A small network was trained on invented records. Each row is its activation on one of them, seen along a few directions.
After each row come some of the record's fields: DET, MONEV, KIDEG, PASAK, DAP, DEVE.
A field that a record lacks is left out.
The largest differences between rows may come from other fields.
Random noise pushes rows far along 2 fixed directions. That doesn't count. These rows show it; they differ only by the noise:
[ 238  -72 -150   38 -207  288 -218 -270  301   24  222  204   47  183
   65]
[ -40   63 -285  148 -132  304 -196 -399  226   71   90  179 -178  453
 -210]
[   0   32 -536  326  -48  227 -245 -324  367  240 -161  176 -368  327
   82]
[ 178  -36  -22  -50 -246  335 -187 -331  209  -68  350  202  128  291
 -141]

[ -53   18 -385  205  177   18 -115   -3  197  240 -325   34 -379  104
  104]
DET=pekim MONEV=rokub KIDEG=novul PASAK=mizu
[ 361 -167 -388  221  -46  104 -280 -140  497  312 -118  132 -119   57
  410]
DET=zeru MONEV=rokub KIDEG=gar PASAK=vugus
[ 189 -215  643 -411 -160  115  -17  110  -41 -120  538  -33  497  430
 -507]
DET=zeru MONEV=dit PASAK=vugus DAP=reve DEVE=tuzus
[  15   13  137  -44 -107 -216  118  125 -110 -201   80   55  318 -642
  400]
DET=pekim MONEV=dit PASAK=fabu DAP=reve DEVE=gise
[-246   77 -298  351  127 -177  -14  154  -20  217 -335  -35 -227   37
   89]
DET=zeru MONEV=dit PASAK=pipav DAP=tumo DEVE=tuzus
[-472  121  -77   92  136 -102  184 -125  -18  135 -298  -56 -312  188
 -301]
DET=pekim MONEV=dit PASAK=pipav DAP=reve DEVE=gise
[-225   47 -108  110  130 -219  188   48    1  128 -353 -111 -289 -169
  164]
DET=pekim MONEV=dit PASAK=pipav DAP=tumo DEVE=gise
[-267  122 -895  627  336 -229  -77   26  226  446 -846  -14 -771 -244
  598]
DET=zeru MONEV=rokub KIDEG=novul PASAK=fabu
[  44  -61  -36  105   58 -231  -27  298   29  107 -118  -13   82 -287
  369]
DET=pekim MONEV=dit PASAK=pipav DAP=tumo DEVE=gise
[ 132   12 -610  328  111   84 -266 -209  417  415 -385   28 -437  242
  223]
DET=pekim MONEV=rokub KIDEG=gar PASAK=vugus
[ -27  -46  344 -280  -85  116  190 -252   -4 -213  161   31   92  -63
 -193]
DET=zeru MONEV=rokub KIDEG=novul PASAK=pipav
[ -64   97 -129   23 -169  -92   79 -393  180 -189  -92  216  127 -655
  381]
DET=pekim MONEV=rokub KIDEG=sufes PASAK=pipav
[-245  178 -372  208   62   79  -20 -303   69  127 -218   49 -335  179
 -124]
DET=pekim MONEV=rokub KIDEG=novul PASAK=dodi
[-141  153 -401  145 -147  311 -140 -665  317  135  -31  196 -252  439
 -285]
DET=pekim MONEV=rokub KIDEG=novul PASAK=vugus
[-211  234 -457  283   61  -44 -100 -198  -34   16 -273   94 -190 -176
  150]
DET=pekim MONEV=rokub KIDEG=sufes PASAK=fabu
[-276  164  131 -139 -178   10  116 -492  -44 -303  208  198  204 -179
 -182]
DET=pekim MONEV=rokub KIDEG=novul PASAK=pipav
[ 118  -39  -21   35  -87  148 -163   78   16   56  200    0   -9  424
 -175]
DET=zeru MONEV=dit PASAK=vugus DAP=reve DEVE=tuzus
[ 573 -282  230 -317 -133  284 -166   54  241   14  392   20  256  168
   12]
DET=zeru MONEV=rokub KIDEG=gar PASAK=vugus
[-386  153 -263  356  287  -15  -15   62 -138  361 -382 -274 -521  695
 -385]
DET=zeru MONEV=dit PASAK=vugus DAP=tumo DEVE=tuzus
[ 913 -625  586 -608 -282  211  210   29  690  -29  264  111  451 -812
  679]
DET=pekim MONEV=rokub KIDEG=novul PASAK=vugus
[ 824 -396  554 -401 -269   91 -115  283  172 -157  512   26  707 -432
  498]
DET=pekim MONEV=dit PASAK=vugus DAP=reve DEVE=tuzus
[ 206 -199  251 -147   42 -148  170  277   46    1  -67 -107   56 -362
  345]
DET=zeru MONEV=dit PASAK=pipav DAP=reve DEVE=gise
[ -88  -45  353 -126   57  -72  166  185 -201  -70   27 -160   44  124
 -231]
DET=zeru MONEV=dit PASAK=dodi DAP=tumo DEVE=gise
[-490  313 -192  196   98   37   15 -126 -320   58  -98 -108 -307  666
 -661]
DET=pekim MONEV=dit PASAK=dodi DAP=tumo DEVE=tuzus
[  13 -114  312 -115  -32  -16  246   33   17  -38  -12  -90   47 -187
   54]
DET=zeru MONEV=dit PASAK=dodi DAP=reve DEVE=tuzus
[ 204  -11  483 -278 -310 -166   41  188 -318 -503  608  126  793 -645
  260]
DET=zeru MONEV=dit PASAK=pipav DAP=tumo DEVE=tuzus
[ 270 -140 -153  117  181   25 -318  440   77  274  -57  -81 -125  351
  117]
DET=pekim MONEV=dit PASAK=vugus DAP=reve DEVE=tuzus
[ 420 -414   74  106  283 -225  -30  575  315  421 -381 -226 -119 -329
  768]
DET=zeru MONEV=dit PASAK=vugus DAP=reve DEVE=tuzus
[-183  176 -259  147   90  -17 -154 -119  -82   -2  -74   69 -100  168
 -175]
DET=pekim MONEV=rokub KIDEG=gar PASAK=pipav
[ 370 -182  659 -515 -212   57  161  163  -84 -271  491  -59  525 -234
  -13]
DET=pekim MONEV=dit PASAK=mizu DAP=tumo DEVE=gise
[-110   -2  -76   91   84  -31  135   50   25  151 -250 -103 -232  -32
   60]
DET=pekim MONEV=dit PASAK=dodi DAP=reve DEVE=gise
[-505  294  -70  101   83  -80  -36  104 -472  -73   80  -40   -9  557
 -697]
DET=pekim MONEV=dit PASAK=fabu DAP=tumo DEVE=tuzus
[-112   80  237 -309 -133  149  122 -336  -63 -264  265   77   96   82
 -375]
DET=pekim MONEV=rokub KIDEG=novul PASAK=mizu
[ 136 -201  421 -422 -142  114  324 -345  271 -125   82   14  113 -297
    1]
DET=pekim MONEV=rokub KIDEG=novul PASAK=vugus
[-258  160 -474  337   70  -53 -121  -79   65  153 -346   80 -408  233
  -46]
DET=pekim MONEV=dit PASAK=mizu DAP=reve DEVE=tuzus
[-346  343 -268  218  -92  -13  -99 -297 -241 -209  111  175   93   20
 -198]
DET=zeru MONEV=rokub KIDEG=gar PASAK=fabu
[-398  141  -25   44  121  -59  191  -99  -95   55 -294 -121 -351  208
 -313]
DET=pekim MONEV=dit PASAK=mizu DAP=tumo DEVE=gise
[ 246   51 -524  231  -52   60 -371   68  173   97   11  207   37  -61
  314]
DET=pekim MONEV=rokub KIDEG=gar PASAK=mizu
[-198  135 -239  219  101 -141    7  146 -169   90 -144  -62 -173   51
   25]
DET=zeru MONEV=dit PASAK=fabu DAP=reve DEVE=tuzus
[ 153  -66  598 -338 -169   56  -45  329 -350 -323  625  -10  634  177
 -398]
DET=zeru MONEV=dit PASAK=mizu DAP=reve DEVE=gise
[ 197 -106  131 -122  -36   -5   50  235   23  -17   72  -32   69 -185
  195]
DET=pekim MONEV=dit PASAK=mizu DAP=reve DEVE=gise
[-130    0 -137   95  129 -164   86   43   51  119 -350  -67 -284  -73
  116]
DET=pekim MONEV=dit PASAK=pipav DAP=reve DEVE=tuzus
[ 460 -197 -214   -5  -54  223 -170  -84  456  255  -55   26 -151  117
  242]
DET=zeru MONEV=rokub KIDEG=gar PASAK=vugus
[-126  227 -272  139 -159   -4  -56 -323   -9 -178   73  224  160 -422
  242]
DET=pekim MONEV=rokub KIDEG=novul PASAK=fabu
[ 106  -55  -35  -76 -115   25  102 -234  227  -61  -58  102  -24 -308
  194]
DET=zeru MONEV=rokub KIDEG=gar PASAK=pipav

Which values does each new row have?
[-389  160 -418  310  158 -139  -21  -75   58  198 -468   36 -413  126
  -61]
DET=pekim MONEV=dit PASAK=pipav DAP=reve DEVE=tuzus
[-590  241  -92  196   64 -115  204 -263 -141  -37 -256  -10 -277   77
 -266]
DET=zeru MONEV=dit PASAK=pipav DAP=reve DEVE=tuzus
[  43   98  298 -182 -155  -68 -135  305 -456 -327  570   75  632   71
 -293]
DET=pekim MONEV=dit PASAK=fabu DAP=tumo DEVE=tuzus
[ 685 -265  289 -350 -288  438 -311   69  109  -71  762   86  564  386
 -206]
DET=zeru MONEV=rokub KIDEG=gar PASAK=vugus
[ 228  -66  121 -206 -323   40   57 -344  251 -267  258  293  391 -639
  381]
DET=pekim MONEV=rokub KIDEG=novul PASAK=pipav
[ 120   87 -353  129 -167   54 -153 -210  178  -63   57  236   43 -226
  266]
DET=zeru MONEV=rokub KIDEG=gar PASAK=mizu
[ -77   54  -40  -34  -83   -8   38 -308   89 -140   12  161   12 -264
  137]
DET=pekim MONEV=rokub KIDEG=novul PASAK=pipav
[-159   81   85   47  -21  -50   39  138 -228  -78  122  -18  193  -45
 -108]
DET=zeru MONEV=dit PASAK=fabu DAP=reve DEVE=tuzus
[ 164  -73 -120   54    1   19  -45  -38  211   52 -104   68  -83 -229
  348]
DET=zeru MONEV=rokub KIDEG=novul PASAK=mizu
[ -65  -32   20  -94  -63   13  136 -307  168  -70  -54   88  -87 -232
   97]
DET=zeru MONEV=rokub KIDEG=novul PASAK=pipav
[-351  272 -535  305  153    7  -78 -247  -56  140 -337    9 -448  265
 -204]
DET=pekim MONEV=rokub KIDEG=gar PASAK=fabu
[ 462 -189 -235   44 -113  233 -247  -69  371  203  127   97  -31  149
  243]
DET=zeru MONEV=rokub KIDEG=gar PASAK=vugus
[-236  136  -78  145  227 -360  -31  383 -389  -35 -177 -124  -40  -96
   89]
DET=pekim MONEV=dit PASAK=pipav DAP=tumo DEVE=tuzus
[ 543 -306  349 -328 -169   46   27  -45  239  -97  351   52  416 -525
  551]
DET=zeru MONEV=rokub KIDEG=novul PASAK=vugus
[  11   97 -452  314   63  -11 -181  -34  107  117 -244   75 -226  -62
  279]
DET=zeru MONEV=rokub KIDEG=gar PASAK=mizu
[-363  351 -548  358  109  -62 -230 -126 -230  -27 -150  138 -231  198
 -149]
DET=pekim MONEV=rokub KIDEG=gar PASAK=fabu
[-266  123 -175   11   -7  -32  152 -452  149  -61 -280   89 -246 -240
   25]
DET=pekim MONEV=rokub KIDEG=sufes PASAK=pipav
[ -56  102 -466  402  105 -299 -138  290  -21  189 -306   16 -121 -300
  530]
DET=pekim MONEV=dit PASAK=fabu DAP=tumo DEVE=gise
[-265  267 -120   94   11  -95   10 -178 -222 -176   -3   62   81 -289
   63]
DET=pekim MONEV=rokub KIDEG=novul PASAK=fabu
[-192  182   16  -35   14  -46   20  -86 -237 -184   86   29   89 -103
 -105]
DET=pekim MONEV=rokub KIDEG=novul PASAK=fabu
[-344   19 -150   38  257   -2  187 -159   98  180 -473  -87 -521  135
 -215]
DET=pekim MONEV=rokub KIDEG=novul PASAK=pipav
[  82  -43  -43   31   10 -192  -45  239   18   86  -29    3  147 -150
  195]
DET=pekim MONEV=dit PASAK=pipav DAP=tumo DEVE=tuzus
